A small network was shown many inputs. Here are its activations along a few directions, one row for each input.
In each table, some parts of the input vary, and every possible input appears once, in random order.
A made-up example of a description, with smaller parts first: line(6) and (point or ring(11) or (values(3) and ring(8))).
Shared parts are said once, and a part with two or three values counts as separate values.

Other details of the inputs vary at random and push rows far along two fixed directions, the same in every table; ignore that.

A family of inputs:
x1: 11	-29	-13	9	-2	26	-9	1	-46	2	33	-11	5
x2: -25	-34	19	15	5	-20	-18	12	21	-18	0	-14	31
x3: 1	48	15	30	0	23	-2	-14	28	-14	-67	8	-23
x4: 11	1	-14	-2	-7	41	-6	-5	-33	19	14	-23	-32
x5: 16	-6	-7	4	-4	29	-8	-4	-38	1	15	-14	-28
x6: -4	18	23	-10	-6	-20	-1	10	43	1	-10	-1	0
x7: 9	-11	-21	5	-1	21	-5	-1	-53	9	25	-11	-23
x8: 31	21	-30	-5	-4	11	11	0	-48	20	24	23	-21
x9: -11	32	3	12	15	11	11	-68	16	-57	-75	44	-8
x10: 33	32	-18	29	-15	45	-4	-30	-61	-18	-10	32	-40
x11: -18	36	1	20	6	1	-5	2	31	-13	-55	0	-10
x12: -34	-42	34	-6	6	-28	-18	21	31	-5	3	-39	12
x13: -1	69	-21	25	17	20	19	-74	5	-63	-104	64	-15
x14: -15	-5	24	10	-1	-7	-14	2	25	-16	-23	-14	-8
x15: -42	-63	20	5	13	-30	-18	29	31	-6	20	-38	51
x16: 3	-20	-17	-9	3	24	-6	8	-34	26	27	-37	-21
x17: 2	39	34	5	-12	-7	8	-4	44	2	-29	6	-6
x18: 19	-4	-17	-23	-3	5	10	16	-30	28	41	-6	-14
x19: 8	-12	-32	11	1	29	-3	3	-53	5	23	-3	3
x20: 7	-10	-2	-9	-3	44	-2	4	-26	37	17	-45	-22
x21: -28	-39	16	5	15	-29	-15	20	19	-10	5	-27	18
x22: 19	-15	9	-32	-21	17	-2	3	-16	34	55	-23	-12
x23: 32	6	-11	-7	-10	13	5	-1	-43	15	31	19	-18
x24: -18	-27	26	-9	-2	-42	-6	21	30	0	13	2	27
x25: 24	-3	-29	-11	-3	7	11	11	-45	25	41	11	-8
x26: -46	-42	12	0	21	-45	-8	35	33	-1	-1	-42	25
x27: 30	-5	-20	-39	-4	21	27	-52	-31	1	19	17	-8
x28: 5	53	-21	-2	9	-17	35	-52	35	-39	-74	57	5
x29: -16	-22	23	2	-3	-38	-12	13	30	-3	16	6	47
x30: 26	-5	-12	-5	-7	14	-6	0	-37	14	41	21	19
x31: -18	0	21	-15	-1	-30	0	22	55	12	-1	-16	11
x32: -11	-9	24	-5	-8	-36	-3	14	26	-4	0	10	10
x33: 33	12	-14	-1	-10	16	5	-3	-44	8	26	29	-11
x34: 39	43	-31	-4	-11	31	14	-7	-38	16	9	28	-35
x35: 20	-17	-17	-12	-4	6	3	12	-39	24	48	5	15
x36: 39	25	-4	-5	-19	24	2	-13	-42	8	18	28	-27
x37: 22	-1	-32	-4	-3	10	1	6	-42	23	40	15	20
x38: -37	-62	25	4	6	-25	-21	21	28	-8	22	-35	48
x39: -10	30	29	21	-5	14	-6	-10	33	-10	-53	-5	-14
x40: 16	-35	4	-21	-9	4	-10	11	-29	23	61	-2	22
x41: -8	30	0	29	9	-5	-3	-3	17	-28	-49	16	-16
x42: -6	1	20	-5	0	-33	4	16	34	-3	-6	7	3
x43: -1	-31	-24	0	6	11	-2	13	-50	16	41	-31	-2
x44: -26	-36	26	-6	11	-20	-17	22	34	0	1	-42	2
x45: -3	6	27	-9	-12	-23	-2	10	36	-4	-9	6	0
x46: 25	-4	8	-29	-15	27	7	3	-12	45	46	-31	-17
x47: 13	2	-24	3	1	27	-4	-2	-49	13	12	-11	-29
x48: 25	10	-18	15	-4	33	-7	-16	-58	-4	7	10	-33
x49: 29	15	-20	-8	-8	16	10	3	-44	14	26	23	-19
x50: 12	44	-1	2	2	-6	26	-65	32	-45	-67	69	-4
x51: 12	84	3	18	-5	6	16	-9	45	-6	-59	32	-17
x52: -16	-15	29	-18	0	-36	-1	26	48	7	6	-16	12
x53: -15	43	7	25	7	13	0	0	37	-1	-68	-1	-10
x54: -35	-46	26	4	7	-31	-13	21	28	-15	10	-32	25
x55: -45	-54	11	10	19	-34	-14	28	32	-5	14	-34	48
x56: -41	-47	9	8	13	-31	-11	29	28	-7	4	-28	39
x57: -14	30	-4	8	17	10	14	-59	19	-60	-75	36	-3
x58: -16	-7	3	5	3	-35	-6	18	32	-4	1	16	45
x59: -15	-23	18	-5	3	-41	-6	24	30	-1	15	0	40
x60: 1	-31	-6	-12	1	21	-9	10	-30	26	34	-44	-17
x61: -13	19	15	15	1	6	-13	-2	29	-14	-39	-7	-11
x62: 10	57	1	14	-5	-9	10	-2	29	-18	-46	44	-15
x63: 13	59	-17	3	6	-8	33	-60	29	-42	-76	70	-2
x64: 2	-27	-32	13	2	23	-6	4	-48	12	35	-15	13
x65: 29	17	-16	-9	-10	16	12	2	-29	13	21	16	-22
x66: -34	-34	9	11	16	-34	-6	25	26	-12	-1	-25	21
x67: -25	-25	2	-6	10	-52	1	32	38	9	10	-5	45
x68: 32	36	-6	-11	-15	40	15	-7	-11	30	16	-3	-27
x69: 10	-23	5	-11	-15	38	-14	-5	-30	21	33	-37	-25
x70: -9	28	4	-4	0	-23	7	12	49	5	-21	6	-1
x71: -17	-19	9	-6	6	-44	3	27	29	4	8	1	24
x72: 7	-6	-39	-23	13	41	24	-49	-49	-12	-5	-6	-12
Description of these inputs: values(2) and line(4) and (point or line(8)).
The inputs of x32 and x8 match in every part but the line(4) part. If x39 is changed in the same way as x32 into x8, which row does it become? -> x53
Change only the line(8) part in x58. List by row number the other rows that result. -> x31, x35, x49, x62, x65, x68, x71
Change only the line(8) part in x14. List by row number the other rows that result. -> x2, x10, x12, x38, x39, x54, x69
List by row number the other rows that have the line(4) part and the values(2) part in common with x27. -> x6, x23, x30, x33, x42, x46, x52, x59
Change only the values(2) part in x13. List by row number the other rows that result. -> x63
Change only the values(2) part in x54. List by row number the other rows that result. -> x24

A family of inputs:
x73: 30	22	-21	-7	-8	24	12	-22	-33	5	10	26	-13
x74: 14	-18	-13	-19	-3	17	7	-8	-34	16	35	-10	-6
x75: 5	-62	2	-39	-6	-4	-4	31	-29	49	90	-47	16
x76: -4	85	14	53	-2	-37	-1	1	68	-52	-95	81	10
x77: -50	2	45	5	11	-30	-6	19	91	-9	-60	-45	-5
x78: -44	8	18	38	18	-37	-12	5	60	-45	-70	12	27
x79: 7	-54	0	-33	-7	-3	-5	36	-31	46	88	-42	10
x80: 43	65	-30	15	-9	36	16	-39	-38	-14	-29	62	-30
x81: 35	51	-11	12	-16	73	-1	-29	-38	9	-22	-1	-64
x82: 34	54	-31	34	-6	47	1	-40	-49	-29	-38	52	-34
x83: -55	-54	38	-22	17	-68	-2	28	79	-3	2	-41	49
x84: -47	-21	33	2	16	-54	-4	13	73	-25	-35	-11	37
x85: -39	-9	27	-4	12	-64	2	24	79	-14	-27	-3	37
x86: 9	-26	-13	-4	-2	24	-6	-8	-43	8	31	-15	-6
x87: 5	-21	-21	6	3	30	-9	-5	-51	5	22	-16	-8
x88: 2	-66	-1	-48	-3	-5	3	24	-25	48	88	-51	17
x89: 35	53	-26	24	-6	42	7	-41	-43	-23	-34	52	-31
x90: 22	-10	-10	-13	-8	10	2	9	-35	27	44	-3	-5
The inputs of x88 and x85 match in every part but one. If x73 is changed in the same way as x88 into x85, which row does it become? -> x80
Describe the family of inputs behind these rows. -> values(2) and (point or line(8))
Change only the values(2) part in x74. List by row number the other rows that result. -> x83

A family of inputs:
x91: -26	-17	16	1	9	-24	-5	9	32	-10	-14	-15	15
x92: -25	-19	19	-6	7	-24	-2	9	36	-4	-9	-20	16
x93: 28	4	-20	-12	-8	36	6	-12	-48	20	29	-3	-24
x94: -17	-12	11	-2	5	-13	-3	3	22	-6	-9	-12	9
x95: 2	-8	-8	-2	1	7	-1	1	-15	6	11	-8	-4
x96: 36	6	-23	-12	-12	50	5	-22	-62	19	32	0	-32
x97: 29	95	-20	48	-4	-18	13	-29	13	-56	-77	122	9
x98: -5	-7	5	1	0	-3	-4	8	5	3	4	-10	3
x99: 6	0	-4	5	-2	11	-4	2	-15	3	7	-2	-7
x100: 7	-2	0	-6	-5	9	-1	3	-9	11	14	-8	-8
x101: 14	-6	-15	-7	-4	23	2	-5	-33	14	23	-8	-11
x102: -22	-11	19	0	5	-25	-5	16	37	-2	-9	-14	15
x103: -27	-23	17	-9	8	-29	-1	17	37	2	-2	-23	19
Describe the family of inputs behind these rows. -> point or (values(3) and line(4))
Change only the values(3) part in x101. List by row number the other rows that result. -> x94, x98
